Each row below holds a small network's activations on one record, seen along a few directions.
Each row is followed by the record's values for the fields NAL, ZIRI, SURAS, SIFE.
Not every record has every field; a missing one is left out.
The largest differences between rows may come from other fields.
In the rows, zero is written as 500.
Random noise pushes rows far along 9 fixed directions. That doesn't count. These rows show it; they differ only by the noise:
[503 526 384 292 612 555 661 342 406 556 406 321 509 549 596 516 533 552
 491 358 525 484 636 624 570 433 652 609 256 570 344 493 351]
[267 559 629 589 537 505 326 440 546 499 528 623 371 653 414 498 555 400
 560 562 474 472 506 622 668 465 412 526 710 518 639 508 563]
[521 415 607 607 413 526 605 518 457 469 660 462 514 240 553 472 510 638
 371 510 462 443 488 295 348 516 490 537 789 542 416 358 531]
[600 286 473 514 415 271 529 448 585 498 416 855 632 352 346 745 297 415
 424 558 444 341 322 616 721 487 261 573 538 206 563 751 622]
[365 540 480 604 479 496 315 431 544 528 542 719 501 614 478 575 398 393
 480 526 598 549 446 555 531 499 538 508 636 521 553 552 484]
[375 607 501 483 730 489 700 276 483 432 572 471 352 485 443 583 549 609
 367 692 620 381 487 673 542 467 433 504 580 502 524 528 572]
[490 438 445 390 523 470 549 301 440 510 499 571 543 400 501 611 440 519
 486 526 596 462 556 578 591 437 515 585 446 508 452 505 543]
[551 504 498 370 436 476 444 487 596 380 471 521 550 551 505 395 496 559
 513 562 564 496 732 514 439 504 473 508 575 605 592 724 423]
[684 194 515 450 180 452 391 526 396 596 461 606 735 202 590 568 390 472
 568 292 424 573 542 270 509 471 553 630 496 480 311 368 535]
[446 502 447 334 525 503 657 472 494 398 478 473 562 374 420 558 699 644
 397 603 560 316 557 497 579 504 294 436 677 421 784 603 605]
[428 466 443 527 475 575 499 494 428 663 469 481 558 557 601 545 441 411
 482 218 392 504 443 505 588 460 682 633 435 499 342 393 315]

[502 571 562 633 637 543 538 520 652 595 544 405 379 760 606 285 283 472
 562 390 308 554 579 638 399 513 688 616 291 659 238 540 178] => NAL=dunat, ZIRI=sefuz, SURAS=pezi, SIFE=laset
[460 591 559 631 568 485 401 463 667 427 712 606 425 672 551 305 198 523
 503 591 637 604 716 505 218 535 699 510 641 787 335 762 255] => NAL=farug, ZIRI=dil, SURAS=pezi
[474 465 353 399 476 528 495 400 467 495 699 633 626 330 539 511 342 537
 490 582 636 437 625 401 454 481 581 564 584 621 573 570 490] => NAL=farug, ZIRI=dil, SURAS=pezi
[484 572 662 495 645 473 764 666 645 418 443 262 348 642 421 289 613 537
 451 450 150 206 570 674 645 484 364 629 579 406 591 680 318] => NAL=togu, ZIRI=dil, SURAS=tal
[549 382 715 601 301 439 275 537 550 379 539 670 483 374 437 450 472 439
 580 618 422 496 528 412 518 474 338 527 726 497 629 465 700] => NAL=mis, ZIRI=sefuz, SURAS=tal
[567 463 486 496 519 487 628 707 513 549 339 341 533 566 483 465 651 575
 469 339 330 479 409 431 484 585 402 378 440 356 487 575 401] => NAL=farug, ZIRI=sefuz, SURAS=pezi
[543 588 315 425 564 542 696 572 599 392 492 491 591 366 440 547 687 665
 363 674 563 355 374 408 412 637 213 286 584 349 893 570 625] => NAL=dunat, ZIRI=sefuz, SURAS=tal, SIFE=laset
[142 575 552 520 684 578 415 372 384 724 557 556 314 601 434 636 588 330
 687 441 409 445 388 680 871 433 450 584 455 431 511 298 644] => NAL=dunat, ZIRI=sefuz, SURAS=pezi, SIFE=laset
[387 532 403 490 570 501 593 650 689 594 502 595 561 629 403 487 399 388
 548 375 245 227 430 643 720 528 354 591 479 326 722 768 326] => NAL=dunat, ZIRI=sefuz, SURAS=tal, SIFE=laset
[391 448 612 576 517 519 424 346 378 610 501 502 409 459 503 572 524 477
 593 464 504 629 446 540 606 432 541 534 456 553 325 223 611] => NAL=seko, ZIRI=sefuz, SURAS=tal
[397 708 249 508 609 602 411 485 533 566 529 538 518 718 512 538 468 444
 514 519 655 578 414 542 440 570 593 390 387 549 600 580 407] => NAL=dunat, ZIRI=sefuz, SURAS=tal
[344 586 173 405 530 572 494 580 501 596 522 664 676 513 413 685 538 389
 480 459 541 325 312 488 700 558 392 424 531 330 885 638 530] => NAL=dunat, ZIRI=dil, SURAS=tal
[658 465 352 493 401 494 555 537 486 541 560 513 637 390 600 520 297 491
 424 381 545 506 501 382 355 539 676 593 470 520 346 542 358] => NAL=togu, ZIRI=dil, SURAS=tal
[547 394 381 257 269 528 336 530 352 542 413 530 698 352 504 579 621 404
 631 358 540 495 580 369 681 460 498 574 503 451 627 428 604] => NAL=togu, ZIRI=dil, SURAS=tal
[746 528 346 684 414 426 581 689 642 433 478 639 599 517 504 540 297 443
 218 489 442 415 199 431 293 626 571 499 560 296 447 730 329] => NAL=mis, ZIRI=sefuz, SURAS=tal, SIFE=los
[423 503 530 612 437 573 393 635 537 546 459 528 535 476 476 493 689 493
 556 473 418 540 347 372 502 587 335 350 595 414 694 303 628] => NAL=dunat, ZIRI=sefuz, SURAS=tal, SIFE=laset
[584 481 547 508 578 404 438 363 575 456 385 556 453 663 482 469 327 482
 568 560 557 634 604 689 473 452 566 505 246 587 340 655 417] => NAL=farug, ZIRI=sefuz, SURAS=tal
[385 556 420 416 583 575 492 372 493 579 590 518 468 469 488 523 483 462
 634 546 525 449 550 562 605 475 481 567 397 550 588 402 561] => NAL=dunat, ZIRI=sefuz, SURAS=tal, SIFE=laset
[583 461 450 385 407 482 410 448 418 441 545 546 578 411 549 530 467 530
 513 552 694 597 626 396 387 487 572 482 518 595 470 531 560] => NAL=mis, ZIRI=dil, SURAS=pezi
[464 523 491 463 556 482 337 503 536 628 324 525 436 849 513 463 428 264
 658 327 305 552 521 737 728 435 624 659 201 493 350 618 317] => NAL=farug, ZIRI=sefuz, SURAS=pezi
[454 558 544 484 562 557 450 608 559 568 390 340 398 660 517 370 704 487
 685 419 314 545 520 514 552 579 358 422 393 484 560 424 516] => NAL=dunat, ZIRI=sefuz, SURAS=pezi, SIFE=laset
[416 598 581 418 661 571 783 306 554 296 704 455 425 378 457 400 486 638
 318 729 524 192 653 642 509 397 516 614 660 619 688 523 462] => NAL=zupu, ZIRI=dil, SURAS=tal, SIFE=laset
[487 649 445 350 653 492 447 354 447 419 478 383 385 622 545 452 605 588
 579 662 789 698 749 537 320 520 565 366 394 719 444 581 545] => NAL=farug, ZIRI=dil, SURAS=pezi
[521 585 398 375 543 544 562 343 495 379 627 532 467 412 458 481 458 504
 440 678 571 302 553 575 556 465 548 640 560 529 610 555 550] => NAL=zupu, ZIRI=sefuz, SURAS=tal, SIFE=los
[657 413 512 313 532 453 713 443 586 333 505 421 577 380 471 362 481 638
 498 614 431 318 696 527 500 458 383 552 412 527 604 660 433] => NAL=farug, ZIRI=dil, SURAS=pezi
[537 545 560 475 489 396 423 528 574 405 456 560 406 594 440 469 492 476
 478 593 516 497 574 608 549 505 443 517 613 490 520 710 532] => NAL=zupu, ZIRI=dil, SURAS=tal
[422 576 354 420 325 710 221 486 344 521 406 497 660 595 618 542 658 428
 493 372 748 725 511 350 432 471 750 406 474 623 679 223 479] => NAL=mis, ZIRI=sefuz, SURAS=tal
[590 581 661 740 507 383 384 672 784 375 490 583 362 737 425 349 469 511
 523 719 437 630 415 527 301 644 243 281 596 464 602 707 526] => NAL=dunat, ZIRI=dil, SURAS=pezi, SIFE=laset
[438 539 430 676 679 456 691 303 507 522 736 616 434 395 512 656 228 518
 318 625 602 405 296 604 451 470 548 572 523 464 352 473 502] => NAL=togu, ZIRI=dil, SURAS=pezi
[500 514 606 448 533 477 403 385 333 521 265 383 344 609 486 594 706 414
 588 490 498 643 447 668 694 406 497 511 269 433 405 270 688] => NAL=mis, ZIRI=sefuz, SURAS=tal
[527 277 587 415 302 439 311 452 438 524 367 655 666 446 487 576 415 390
 609 370 469 538 592 532 679 366 526 598 394 473 504 470 524] => NAL=mis, ZIRI=sefuz, SURAS=pezi
[337 542 300 387 443 661 371 470 356 635 548 473 653 508 580 559 555 451
 581 334 657 534 556 392 518 490 680 510 483 584 581 342 449] => NAL=togu, ZIRI=sefuz, SURAS=pezi
[627 374 556 521 525 405 632 368 345 565 490 426 413 269 525 625 456 549
 465 469 451 521 429 503 529 455 544 635 410 453 114 339 631] => NAL=seko, ZIRI=sefuz, SURAS=tal
[348 575 587 643 382 614 302 622 513 412 565 565 490 534 475 456 659 487
 442 550 558 521 450 322 433 535 438 373 884 532 798 416 580] => NAL=mis, ZIRI=sefuz, SURAS=tal
[504 444 596 538 455 515 566 589 427 486 489 440 483 384 484 500 593 496
 440 427 340 378 425 445 578 463 477 591 623 402 479 425 540] => NAL=mis, ZIRI=sefuz, SURAS=tal

Here are new rows. What are their fields?
[284 514 563 455 483 711 539 589 405 621 585 298 469 520 546 347 671 413
 587 237 191 277 536 478 782 410 618 703 579 530 576 225 388] => NAL=zupu, ZIRI=dil, SURAS=pezi, SIFE=los
[466 492 403 521 458 635 475 449 488 541 637 512 633 466 607 456 348 486
 451 373 538 479 514 414 420 449 732 614 480 613 456 366 300] => NAL=togu, ZIRI=sefuz, SURAS=pezi
[583 539 502 494 575 453 531 442 574 446 590 496 427 549 540 395 297 460
 504 511 465 457 617 584 459 476 620 685 475 596 294 680 336] => NAL=togu, ZIRI=dil, SURAS=tal
[462 684 592 537 706 516 749 626 625 358 540 204 286 634 471 299 696 703
 374 606 412 380 563 549 371 572 346 378 667 522 627 616 433] => NAL=togu, ZIRI=dil, SURAS=pezi
[579 611 105 394 560 608 613 488 365 576 365 416 688 504 580 692 614 570
 346 417 757 622 291 393 333 597 640 289 238 427 529 417 443] => NAL=farug, ZIRI=sefuz, SURAS=tal
[462 511 589 734 501 618 553 625 570 531 526 407 504 505 542 415 563 600
 438 422 421 573 350 352 322 568 472 318 545 515 544 262 460] => NAL=dunat, ZIRI=sefuz, SURAS=tal, SIFE=laset
[398 622 595 504 628 557 403 366 355 562 542 315 260 563 519 458 657 541
 688 609 583 702 585 533 473 486 528 450 408 671 333 265 675] => NAL=dunat, ZIRI=sefuz, SURAS=tal
[374 515 463 488 390 610 328 524 443 549 628 575 510 449 486 488 579 392
 584 507 484 440 464 387 632 500 502 537 668 512 702 312 627] => NAL=zupu, ZIRI=dil, SURAS=pezi, SIFE=los
[661 571 336 391 472 538 607 619 553 456 398 385 563 576 536 438 550 506
 393 444 447 433 455 512 483 545 566 499 371 429 560 592 365] => NAL=zupu, ZIRI=dil, SURAS=tal, SIFE=los
[469 605 459 420 730 440 712 455 504 479 513 360 349 556 413 515 563 578
 454 612 495 337 535 660 557 513 422 544 483 438 460 681 514] => NAL=togu, ZIRI=sefuz, SURAS=pezi
[437 406 493 402 456 469 400 416 467 603 509 685 586 435 478 598 380 384
 650 444 510 495 560 570 710 432 510 610 397 480 453 536 541] => NAL=dunat, ZIRI=dil, SURAS=tal, SIFE=laset
[295 546 499 652 447 634 354 542 449 522 674 571 535 428 491 525 578 486
 458 526 594 499 376 316 456 519 514 444 803 520 689 270 575] => NAL=togu, ZIRI=sefuz, SURAS=pezi
[688 499 333 682 461 341 451 537 683 419 517 824 669 580 487 597 145 513
 277 625 766 653 336 456 162 625 578 316 512 456 424 857 329] => NAL=farug, ZIRI=dil, SURAS=pezi
[363 704 449 602 656 602 434 384 344 607 572 402 281 592 561 571 588 427
 484 545 634 637 368 525 453 513 697 540 479 572 326 198 564] => NAL=togu, ZIRI=sefuz, SURAS=tal
[605 529 315 505 526 388 396 370 426 526 433 632 515 499 478 733 445 483
 481 646 838 738 344 497 386 576 485 318 351 426 441 482 706] => NAL=togu, ZIRI=dil, SURAS=pezi
[523 571 643 724 503 456 533 595 490 437 529 497 313 466 407 542 635 540
 309 674 428 480 244 449 421 559 381 402 746 371 541 383 667] => NAL=zupu, ZIRI=sefuz, SURAS=tal
[659 430 575 671 309 430 226 546 585 485 497 646 548 545 542 436 287 402
 550 486 524 719 474 432 359 508 604 503 468 570 353 446 459] => NAL=togu, ZIRI=dil, SURAS=tal
